Each row below holds a small network's activations on one input, seen along a few directions.
Each table varies a few parts of the input and shows all the possible inputs, shuffled.
Descriptions start from the smaller parts, as in this example, which fits no table here: one of 4 places along a line, together with either a single point or one of 9 places along a line or (one of 3 separate values, together with one of 5 places around a ring).
Shared parts are said once, and a part with two or three values counts as separate values.

Other details of the inputs vary at random and push rows far along three fixed directions, the same in every table; ignore that.

Table:
r1: [ -2  54  19  13  21 -51 -24  21   8 -30  12 -16   2   8]
r2: [ 17 -31   4 -14  -7  13   3 -16 -15   4 -13  -7   5 -18]
r3: [-42 -11   3   9 -24  -2 -28  14 -15  32   2   0   4  13]
r4: [ 15  29 -29 -27  29  31  66   7  25 -40  10  14 -43   6]
r5: [ 22 -28  -3 -13  -2  17  -3 -14  -8  17 -12  -8  11 -16]
r6: [  3  35   6  19   5 -29 -17   6  14 -34   3   0   7  -7]
r7: [ 14  33 -29 -24  27  35  69   4  26 -40  14  18 -30   4]
r8: [-12 -10   0   8  -6  -4 -24   7   0  10 -13  -2   5   5]
r9: [-46 -14  14   6 -26  -9 -24  10 -11  25   0   6   1  14]
r10: [-44  19  -7  -7   2  13  51  11   6  16  36  25 -25  35]
r11: [ 12  36  14  12  16 -33 -10   6   7 -23   9  -9   8   1]
r12: [-19  38 -26  -5  22  17  50  14  16   2  37  21 -28  28]
r13: [-10  -9  15   3  -8 -12  -6  -2 -15   9  10  -3  11  -3]
r14: [ 20 -33   7 -10  -8   9   7 -17 -12   7  -9   0   8 -18]
r15: [-17   0 -14 -22   3  42  60   1  17  16  12  21 -22  23]
r16: [ 19 -31   4  -8  -8  13   7 -20 -16   6  -6  -3  12 -18]
r17: [-38 -14   7  17 -16  -7 -25   7 -12  36   2   3   1  20]
r18: [ 17 -33  -6   1 -17  15  -4 -21  -9  -1 -16   6   4 -16]
r19: [ 21 -28   9 -14  -6  12   3 -17  -3  12 -19  -6   9 -11]
r20: [ -4  -4   5   5  -6  -7 -10   0 -16  18   9  -8  14   0]
r21: [-43 -15  14  13 -24  -9 -22   6 -18  26   7   8  -3  11]
r22: [-41 -10  14   3 -18  -7 -14  11 -26  33  16  -7  11  13]
r23: [ 55   4 -18   2  10   6   3 -17  12 -45 -22   1  -2 -27]
r24: [-34 -11  23   7 -17 -14 -11   6 -16  39  14   0  10  18]
r25: [-37 -10  10   2 -12  -9 -20  10 -20  43  16  -7   7  15]
r26: [ -7  52  14  24  13 -48 -33  17   9 -40   7  -2  -6   5]
r27: [-34 -13  18   8 -12 -13 -13   6 -14  41  15  -2  12  20]
r28: [ 10  37   3   5  18 -29 -16  14   0 -23   6 -17   3  -2]
r29: [ 15 -31  -2  -1 -14  17  -7 -19 -10   0 -21   5  -3 -18]
r30: [ 16  12   0   2   8 -10  -4   2  -5  -6   4  -7   7  -6]
r31: [ 19 -32  -1   1  -7  15  -9 -21   3  10 -27   3  -1  -9]
r32: [ 16  33 -25 -25  28  31  69   2  33 -37  10  21 -30   8]
r33: [-38  -8  11   3 -17  -6 -16  12 -23  39  15  -8  12  15]
r34: [  7  11  -6  14  -3  -4  -9  -1   3 -17  -2   0   9 -13]
r35: [ 21  29 -33 -23  38  30  62   9  35 -29   3  11 -39  14]
r36: [  7   3  10  -8   6 -12  -5   7  -1 -17  -1 -10  -3  -8]
r37: [-45  20 -20   7   0  21  40  11  22  16  23  27 -22  34]
r38: [-40  20 -28   4  -1  20  33  12  12  18  29  29 -30  35]
r39: [ 54   5 -18   6  18   9   4 -16  24 -37 -26  -1   8 -26]
r40: [-44  24 -27   6  -5  25  39  15  12  16  27  26 -22  28]
r41: [ 63   7 -12  -9  25   4   7 -15  12 -30 -13  -6   3 -27]
r42: [ 17 -33  10 -19  -7  10   1 -13  -5   6 -19  -8   1 -14]
r43: [ 21 -27  -3 -13  -3  21  -4 -13  -5  16 -10  -8  17 -17]
r44: [ -2  -9   9   6   2 -10 -11   1  -9  19   3  -7  14   5]
r45: [ 10  33  15   7  15 -35 -10   8   3 -28  10  -6   5  -2]
r46: [ 21 -33  -5   3 -11  12  -6 -23   4   9 -22   4   6  -8]
r47: [ 22 -29   0  -7  -7  14   6 -18 -15  10  -8  -5  13 -17]
r48: [-12  -9  16  -3  -8  -7 -10   3 -11   5   5  -7  15  -5]
r49: [ 11  14   0  -3   7  -3  -7   6  -1  -9   2 -12  13  -7]
r50: [ -3  58  -1  30  16 -41 -35  20  14 -32  17  -7  11  -2]
r51: [ -8 -10   7  11 -17 -12 -17  -7  -4   4  -3   6   4   1]
r52: [  6  35  -6  12  13 -22 -31  16  13 -28  -2  -6  -2  -4]
r53: [-23  38 -31   1  16  20  37  15  22  -5  23  28 -42  28]
r54: [ 12   9   0  -6   8  -7  -9   9  -2  -9  -2 -15   0  -5]
r55: [ 18 -31   2 -16  -7  16  -1  -8 -11   7 -16 -12   3 -16]
r56: [ 56   5  -5 -12  25   7   9 -14  22 -35 -21 -11  10 -22]
r57: [ 18 -30   9 -16  -8  11   4 -18  -7   6 -16  -4   8 -15]
r58: [ 24 -31   5  -5  -1  11   5 -21  -3  16 -13  -5  14  -9]
r59: [-12  -4 -24 -13  11  38  61  -2  11  21  16  22 -22  24]
r60: [ 16 -30   1  -7 -13  16  -9 -14   5   5 -31   2   1 -12]
r61: [-38 -13  13   5  -9 -11 -16  11 -17  41  10  -8   9  21]
r62: [ 20 -32   5  -9  -8  12   6 -17 -15   6  -8  -2   9 -18]
r63: [  3  31   2  13  14 -26 -26  13  19 -30  -8  -6  -1   2]
r64: [ 11   5   7  -5  13 -11  -8   5   8  -8  -6 -14  -1   1]
r65: [  4   8  -6   4  -1  -4 -16   6   2 -20 -11  -2  -2  -9]
r66: [-17  -9   4   5 -15  -3 -22   5  -9  -1  -6   0   2  -4]
r67: [-36 -12  13  17 -26 -11 -20   1  -9  32   6   8   4  19]
r68: [ 17 -30  -5   0 -14  18  -8 -17  -9   4 -22   3  -1 -17]
r69: [ 20 -30   1 -11   0  18   0 -12  -2  14 -17  -9  18 -11]
r70: [-17 -11   7   4 -15  -6 -21   5  -5   0  -8   2   1  -4]
r71: [ -5  57  11  30  11 -45 -29  18  18 -35  10  -5   9   2]
r72: [  4  32  12   4  15 -31 -12  12   1 -33   9 -11   4  -6]
r73: [-19  -2 -24 -22   3  40  60   2   3  14  15  18 -31  19]
r74: [ 16 -30   4 -14  -8  15   3 -15 -14   4 -12  -7   9 -18]
r75: [-40   8  17  28 -21 -29 -40  12 -17   9  15  -4  21   2]
r76: [-38 -12  18   4 -12 -11 -15   8 -13  39  11  -7  12  20]
r77: [ 21 -32   5 -12   0  10   1 -17  -2  14 -20  -9   7  -9]
r78: [ 54   7  -9 -13  18  11  10 -11   9 -41 -17 -12   9 -30]
r79: [  9  32  15   2  17 -31 -16  15  11 -25   1 -16  -2   2]
r80: [ -6  -8   8   1   1  -7 -13   3  -8  17  -1 -11  13   5]
r81: [ 20 -28  -8   0 -12  19 -10 -16  -7   9 -23   2   0 -15]
r82: [-42 -15  20   1 -17 -14 -12   9 -23  30  14  -4   5  12]
r83: [ 22 -30  -2 -16  -2  16  -6  -9  -5  16 -14 -11   3 -15]
r84: [ 59   5  -9  -8  20   4  12 -14   6 -39 -14  -7   3 -29]
r85: [  3  73  22  36  21 -71 -56  24  13 -52   6 -14   3   3]
r86: [ -6  50   8  27  10 -50 -30  18   7 -44  15  -2   0   3]
r87: [ 13 -31  -2   1 -17  16   0 -19  -1   1 -17   6  11 -23]
r88: [-79  15  -2  -9  -8  11  45  23  -2  38  41  25 -33  51]
r89: [ 22 -34  -9   4  -8  14  -7 -19   0  10 -22   3   7  -8]
r90: [-14  -2 -36  -7  -5  42  50  -3  11  13  10  30 -31  21]
Each input here is: one of 9 places around a ring, together with either one of 4 places along a line or one of 6 places along a line.
Changing only the place on the ring of 9 turns r65 into r52. The same change can be made to r55. Which row results? -> r83
Changing only the place on the ring of 9 turns r22 into r74. The same change can be made to r73. Which row results? -> r2
Changing only the place on the ring of 9 turns r85 into r31. The same change can be made to r24. Which row results? -> r27
Which other rows agree with r10 in the place on the ring of 9? List them by row number. -> r6, r9, r26, r32, r42, r45, r51, r57, r88
Change only the place on the line of 4 in r65. List by row number the other rows that result. -> r23, r34, r68
A walk changes only the place on the ring of 9. It starts at r32 and steps to r48. List the rest of the walk in order. -> r7, r78, r49, r43, r69, r56, r15
Change only the place on the line of 6 in r35. List by row number the other rows that result. -> r44, r59, r61, r69, r80

Table:
r91: [ 38   5 -26 -15  17  28  34  -9  11 -20  -2   3  -6 -14]
r92: [  4 -25  14  -1  -5   0 -13  -8  -9  24  -8 -12  20  -6]
r93: [-13  38   7  26   5 -37 -39  16   9 -10   8  -3   3   9]
r94: [ 12 -58  -9  -5 -26  34  -6 -23  -8  22 -30   4  12 -19]
r95: [  5   6  -4  -9   9   0  -3   9   1 -13  -5  -7  -8  -4]
r96: [ 30  -3 -20  -5   5  21  31 -16  17 -35 -13  18 -16 -14]
r97: [ 37  -1 -19 -19  20  24  30  -9  17 -22 -18   3 -24  -8]
r98: [ -5  39  13   6  14 -40 -19  19  -1 -36  12 -10  -8   1]
r99: [ -3 -24  10   6 -23   2 -21 -12 -12  11 -13   2   9 -13]
r100: [ -2 -26  11   5 -25  -1 -20 -13 -13   9  -9   4   8 -14]
r101: [  9 -22   4   5  -9   1 -14 -10 -17  26  -3 -10  20  -7]
r102: [  0 -25  11  -9 -12   3 -16  -2 -11  17 -11 -14  17  -8]
r103: [  3  23   5  10   7 -19  -6   5  -9 -12  16  -6   9  -3]
r104: [ 44   5 -26 -10  22  24  33 -15  16 -13  -4   6  -9  -7]
r105: [  9  32   2   0  18 -16   2  11  14 -20   2  -8  -3   7]
r106: [ -1 -27   2  14 -17   2 -23 -10  -6  16 -18   0  13  -5]
r107: [ 40   1 -17 -17  26  24  36 -13  24 -16 -10   4  -9  -7]
r108: [-78   8 -16   1 -20  27  29  22   2  41  32  30 -27  41]
r109: [  5  30   7   1  19 -16   7   8   7 -26  11  -5   2  -1]
r110: [ 10  31  -1   6  13 -19   6   5  -2 -26  20  -1   1  -4]
r111: [ 21 -59   0 -17 -12  26  -5 -22 -10  32 -29  -4   1 -12]
r112: [  7   6   8  -6   8  -7  11  -1   1 -14   7  -2   3  -6]
r113: [  5   6   3  -7   7  -5   1   3  -3 -16  -3  -4 -11  -4]
r114: [  0 -25  11  -6  -8   4 -14  -4 -11  19  -6 -13  22 -11]
r115: [-15  39   9  26   3 -36 -36  17   6 -13   8  -4   4   7]
r116: [ -2  20  14   0   6 -21  -6   9  -1 -16   5  -9   4   2]
r117: [-72   3 -19  10 -13  21  29  17   7  44  28  33 -27  51]
r118: [-61  -2 -23  -1 -16  38  54   8   5  27  24  38 -34  38]
r119: [ -3  25  15   0   6 -27  -6  11   0 -22  10  -7   2   2]
r120: [-24 -21  34  13 -20 -34 -58   6 -23  41  -2 -23  32   8]
Changing only one part turns r98 into r111. The same change can be made to r100. Which row results? -> r93
What is each input in this table made of? -> one of 5 places along a line, together with either one of 2 separate values or one of 4 places along a line
A walk changes only the place on the line of 5. It starts at r110 and steps to r103. List the rest of the walk in order. -> r91, r101, r104
Change only the place on the line of 5 in r96. List by row number the other rows that result. -> r94, r106, r117, r118

Table:
r121: [-63  47 -12  23  -8  -2  38  18  16  -6  42  41 -26  38]
r122: [ 35 -63  -5 -17  -9  34   5 -32   3  29 -43   2  -6 -10]
r123: [-59 -15 -21  11 -34  30  16   5 -18  41  25  30 -15  20]
r124: [-15  22   3 -22  18   4  37  17   2  -4  22  -2 -14  16]
r125: [ 74  50 -12  26  25 -33 -29  -9  20 -95 -19  -9  15 -48]
r126: [ 42 -66 -13 -24 -23  49  12 -35  -4  -5 -46   7  -6 -39]
r127: [ 29  22  24  19   1 -51 -65   3  -2 -59 -24 -22  20 -35]
r128: [-36 -27  22  13 -24 -22 -70  14 -23  49 -10 -25  26   8]
r129: [ 58  47  -9  24  21 -30 -15 -10  21 -82 -10   3   4 -33]
r130: [  5   2 -33 -24  20  48  66  -4  39   0  -8  28 -45  23]
r131: [ 11   9 -23 -25  19  44  92 -13  21  -1  23  25 -20  13]
r132: [ 44  18  12   8   9 -31 -29  -8  12 -66 -27  -8   2 -33]
r133: [-30  89 -20  35  30 -37 -17  42  19 -19  40   2 -11  33]
r134: [-45 -32  39 -10 -20 -16 -14   7 -33  53  17 -15  19  15]
r135: [ 59 -59  -5 -25  -4  41  34 -44 -12  17 -19  -2  20 -33]
r136: [ 34 -37  30  12 -23 -31 -61 -23 -20 -19 -40 -17  22 -39]
r137: [-30  77 -20   6  20 -14  18  38  24 -57  26  15 -40  19]
r138: [ 48  31  16  14  21 -48 -50   4 -18 -33   5 -40  42 -35]
r139: [ 56  49 -26  14  40  -9  10  -5  39 -53  -7   5  -6  -7]
r140: [ 17   6 -25 -17  20  31  34   0  31 -10 -16  11 -27   9]
r141: [-34 -27  39  -5 -21 -28 -49  15 -44  44  10 -35  35  -1]
r142: [ 52 -64 -17 -26  -5  50   7 -31   8  17 -51  -4  -1 -25]
r143: [  7   4 -19 -43  24  45  86  -1  15  -5  14  15 -36  14]
r144: [-52  43   5 -12  19 -11  49  30   1   8  50  11 -33  47]
r145: [-38 -51   1 -10 -25  31   3  -5  -7  66 -10   8  -7  24]
r146: [ 36 -55  -7 -21  -8  41  27 -31 -19  29  -9  -6  24 -26]
r147: [-44 -31  36  18 -42 -30 -61   3 -33  26  -6  -9  20  -3]
r148: [-33 -28  42  -3 -21 -30 -47  12 -43  44  10 -33  34   0]
r149: [-51 -16  -8  12 -19  23  22  -1   8  60  17  26  -4  39]
r150: [-77  55   8  48  -2 -50 -48  43  -4  29  45  -3  14  46]
What is each input in this table made of? -> one of 3 separate values, together with either one of 4 places along a line or one of 6 places along a line
Change only the choice among 3 separate values in r128. List by row number the other rows that result. -> r137, r141
Change only the place on the line of 6 in r132. List by row number the other rows that result. -> r126, r127, r136, r137, r147
Which other rows agree with r131 in the choice among 3 separate values? List them by row number. -> r124, r134, r135, r138, r141, r143, r144, r146, r148
